A small network was trained on invented records. Each row is its activation on one of them, seen along a few directions.
Each row is followed by the record's values for the fields ZOGE, TAS, BERAR, NEB.
Not every record has every field; a missing one is left out.
The largest differences between rows may come from other fields.
(in the rows, 500 means zero)
Strong random noise was added to every row along 6 fixed directions; ignore it. To show where, here is one row again and again, with new noise each time:
[442 635 415 524 596 372 471 336 352 603 206 604 635 470 522 533 552 524
 499 350 481 611 422 462 598 519]
[467 412 495 715 422 379 566 374 289 443 524 328 664 274 374 485 567 423
 581 278 289 665 534 375 614 652]
[503 462 550 571 417 379 557 437 559 491 424 546 474 448 498 467 464 661
 540 374 468 520 415 389 506 518]
[426 390 750 467 366 372 670 560 769 480 772 660 517 576 713 454 414 566
 480 644 463 328 477 607 330 491]
[445 409 505 692 465 390 556 405 263 456 538 323 691 287 430 493 564 380
 587 355 324 661 552 450 599 653]
[384 396 609 568 428 289 649 529 567 491 363 660 453 495 604 484 356 767
 666 407 551 529 225 374 467 578]
[542 437 633 453 473 498 506 546 656 498 655 500 487 510 651 447 476 516
 454 679 557 393 598 662 388 439]
[384 343 584 532 466 420 657 552 437 425 682 507 670 404 557 471 474 397
 609 501 472 566 410 531 443 660]

[392 533 756 546 375 421 594 534 686 553 650 520 361 735 623 575 427 641
 508 667 316 262 512 523 447 390]
ZOGE: ketad / TAS: bila
[519 416 458 502 489 484 590 546 596 419 613 619 549 415 500 429 465 492
 441 473 470 523 520 483 430 605]
ZOGE: fep / TAS: bila / BERAR: miko / NEB: todas
[695 360 488 371 320 729 568 586 754 279 804 478 314 479 225 388 517 539
 523 384 575 429 381 289 353 504]
ZOGE: ketad / TAS: bila / BERAR: miko / NEB: todas
[425 503 403 238 536 577 519 502 551 505 550 757 655 568 504 475 504 322
 435 421 667 558 316 554 440 448]
ZOGE: ketad / TAS: kip / BERAR: nifu / NEB: zapiv
[594 256 491 390 359 578 673 681 846 292 722 702 340 462 406 352 345 661
 489 416 632 452 319 330 304 576]
ZOGE: fep / TAS: bila / BERAR: miko / NEB: gimop
[597 537 384 463 523 551 462 475 574 490 434 549 494 488 429 451 508 542
 358 439 524 525 564 480 487 454]
ZOGE: fep / TAS: bila / BERAR: nifu / NEB: tos
[488 252 602 564 325 553 572 642 523 351 762 301 413 446 379 470 410 478
 616 470 471 538 491 445 478 461]
ZOGE: ketad / TAS: kip / BERAR: nifu / NEB: tos
[561 532 263 451 571 564 528 511 446 436 400 605 564 407 339 471 519 458
 445 312 576 644 391 370 506 627]
ZOGE: ketad / TAS: bila / BERAR: miko / NEB: todas
[466 417 528 434 515 506 521 546 543 487 604 543 564 523 545 492 456 427
 453 559 554 519 519 604 442 438]
ZOGE: fep / TAS: kip / BERAR: nifu / NEB: tos
[633 395 352 625 549 539 449 546 452 413 433 385 428 298 403 439 447 550
 444 460 525 626 671 478 542 554]
ZOGE: fep / TAS: bila / BERAR: miko / NEB: gimop
[511 257 691 477 381 522 598 660 695 386 896 465 468 454 602 417 413 485
 527 681 566 407 559 635 309 500]
ZOGE: ketad / TAS: kip / BERAR: nifu / NEB: zapiv
[510 492 478 231 539 696 388 564 498 499 583 461 551 538 490 484 560 336
 551 567 703 538 407 585 464 382]
ZOGE: ketad / TAS: kip
[572 522 552 500 392 492 350 384 610 553 405 443 372 557 461 507 501 606
 419 404 447 462 604 477 583 239]
ZOGE: fep / TAS: kip / BERAR: miko / NEB: todas
[572 257 492 508 463 604 572 699 628 347 713 454 416 394 478 388 391 517
 506 579 590 495 518 517 376 577]
ZOGE: fep / TAS: bila / BERAR: miko / NEB: gimop
[624 697 414 497 520 593 461 450 613 514 552 531 437 582 413 521 571 472
 278 511 349 374 678 484 499 508]
ZOGE: fep / TAS: kip / BERAR: miko / NEB: todas
[596 705 316 195 638 608 405 395 661 581 313 849 541 605 513 452 593 510
 316 425 690 459 402 494 432 421]
ZOGE: fep / TAS: bila / BERAR: nifu / NEB: libel
[380 329 493 495 622 374 533 644 303 485 357 523 585 375 685 474 423 526
 775 560 713 659 259 537 478 669]
ZOGE: fep / TAS: bila / BERAR: nifu / NEB: zapiv
[295 384 491 636 562 295 682 591 371 482 451 637 664 422 631 527 365 496
 573 482 446 631 403 529 504 713]
ZOGE: fep / TAS: bila / BERAR: miko / NEB: gimop
[464 642 498 589 610 429 402 397 363 632 319 481 504 520 586 581 541 522
 454 559 440 486 637 606 575 444]
ZOGE: ketad / TAS: kip / BERAR: nifu / NEB: libel
[617 500 472 299 498 710 294 564 596 512 446 408 317 609 446 491 480 530
 474 562 713 485 513 553 499 209]
ZOGE: ketad / TAS: kip
[657 450 388 423 582 714 417 685 568 422 397 456 186 514 416 471 403 710
 573 587 796 465 399 425 427 524]
ZOGE: ketad / TAS: bila / BERAR: nifu / NEB: libel
[475 636 497 398 601 531 517 448 420 566 481 549 656 564 574 501 675 366
 550 585 485 466 416 531 481 614]
ZOGE: fep / TAS: bila / BERAR: miko / NEB: todas
[623 603 506 583 459 569 474 421 528 485 741 372 501 471 437 516 620 340
 306 574 277 344 819 577 500 524]
ZOGE: ketad / TAS: bila
[646 614 323 399 605 612 406 494 584 511 280 600 422 510 435 443 526 627
 406 445 655 509 465 450 477 480]
ZOGE: fep / TAS: bila / BERAR: miko / NEB: todas
[633 335 534 512 405 586 529 588 617 374 661 383 437 348 455 377 491 549
 557 506 608 511 492 469 412 557]
ZOGE: fep / TAS: kip
[448 434 515 484 470 442 593 587 543 463 482 614 506 489 548 467 449 598
 590 454 585 524 313 431 424 586]
ZOGE: ketad / TAS: bila / BERAR: nifu / NEB: libel
[583 626 426 268 591 663 480 495 591 501 568 612 606 551 499 457 611 365
 417 567 630 442 468 589 400 512]
ZOGE: fep / TAS: bila
[511 434 468 447 576 528 512 565 506 464 638 536 591 432 597 465 477 363
 403 652 541 526 663 689 443 523]
ZOGE: fep / TAS: bila
[608 439 439 660 519 625 458 627 509 440 427 329 193 474 370 518 370 699
 499 544 568 480 583 444 516 484]
ZOGE: ketad / TAS: kip / BERAR: miko / NEB: gimop
[612 372 461 474 406 631 537 511 566 372 742 416 567 331 348 380 582 394
 475 391 501 558 534 424 439 578]
ZOGE: fep / TAS: kip / BERAR: nifu / NEB: libel
[724 683 368 298 692 673 236 470 576 616 268 497 435 519 569 441 594 542
 372 652 776 474 629 664 461 326]
ZOGE: fep / TAS: bila / BERAR: nifu / NEB: zapiv
[436 432 417 422 468 448 563 461 476 469 469 660 631 432 471 456 497 452
 532 296 549 631 296 398 517 571]
ZOGE: fep / TAS: bila / BERAR: nifu / NEB: zapiv
[842 298 350 445 503 776 287 598 476 330 537 138 309 210 283 336 574 525
 589 472 748 619 595 416 483 501]
ZOGE: fep / TAS: bila / BERAR: nifu / NEB: libel
[484 530 549 356 406 466 555 437 686 519 652 687 630 560 559 450 547 437
 359 468 432 435 490 521 424 451]
ZOGE: fep / TAS: bila

Here are new rows. What are their fields?
[582 570 563 562 523 539 447 531 595 554 436 440 297 564 562 511 483 696
 492 642 528 362 565 516 467 475]
ZOGE: fep / TAS: kip / BERAR: nifu / NEB: libel
[604 533 559 422 502 612 414 503 575 502 646 380 495 550 503 481 582 398
 445 686 529 403 701 629 445 374]
ZOGE: ketad / TAS: bila / BERAR: nifu / NEB: tos
[556 468 458 644 576 423 424 523 490 528 369 461 439 408 602 484 419 592
 405 595 482 532 736 613 541 458]
ZOGE: fep / TAS: bila / BERAR: miko / NEB: gimop
[612 508 379 511 593 583 391 552 457 494 463 409 510 418 500 470 523 439
 405 571 568 546 658 600 495 491]
ZOGE: ketad / TAS: bila / BERAR: miko / NEB: todas
[386 473 672 613 426 341 462 508 456 582 346 439 395 566 633 555 434 682
 680 510 469 470 421 490 568 390]
ZOGE: ketad / TAS: kip / BERAR: nifu / NEB: libel
[583 428 438 436 572 624 454 519 426 458 707 378 710 316 506 408 622 222
 439 583 581 586 663 676 437 562]
ZOGE: fep / TAS: kip / BERAR: nifu / NEB: zapiv
[492 658 655 377 494 430 475 497 724 634 194 687 247 752 676 520 471 921
 665 588 676 311 189 377 428 394]
ZOGE: ketad / TAS: bila / BERAR: nifu / NEB: libel
[539 615 485 493 465 550 504 360 391 497 504 390 584 456 339 498 711 429
 602 356 377 529 417 308 551 609]
ZOGE: ketad / TAS: bila / BERAR: nifu / NEB: libel
[404 494 633 506 439 443 508 493 420 524 588 421 586 521 580 526 550 405
 626 527 431 476 449 553 520 490]
ZOGE: ketad / TAS: kip
[527 512 477 616 496 480 438 406 322 522 431 331 547 426 444 523 589 434
 529 453 419 584 595 472 607 510]
ZOGE: ketad / TAS: bila / BERAR: nifu / NEB: tos
[487 489 562 525 428 526 463 523 523 504 567 416 435 573 466 529 479 473
 483 503 416 452 573 528 527 356]
ZOGE: ketad / TAS: kip / BERAR: miko / NEB: gimop
[495 587 468 434 493 556 572 511 621 492 518 659 415 609 455 518 465 552
 451 470 536 399 392 450 457 505]
ZOGE: ketad / TAS: kip
[432 393 518 789 422 397 465 444 316 510 437 295 485 389 442 553 429 493
 482 385 302 613 693 503 675 430]
ZOGE: ketad / TAS: kip / BERAR: miko / NEB: gimop
[529 218 319 409 563 631 591 773 488 298 493 532 448 354 386 408 313 564
 635 442 838 736 248 401 412 664]
ZOGE: fep / TAS: bila / BERAR: nifu / NEB: tos
[419 620 488 385 554 385 605 447 566 576 365 803 624 562 603 492 511 566
 515 434 562 504 274 464 440 583]
ZOGE: fep / TAS: bila / BERAR: nifu / NEB: zapiv
[508 422 582 376 561 500 452 643 561 522 417 498 426 511 670 455 428 616
 669 680 797 503 348 604 416 448]
ZOGE: fep / TAS: kip / BERAR: nifu / NEB: zapiv
[320 440 628 709 486 259 592 425 380 566 521 483 682 448 637 547 468 444
 488 513 282 546 626 614 556 524]
ZOGE: fep / TAS: kip / BERAR: nifu / NEB: tos
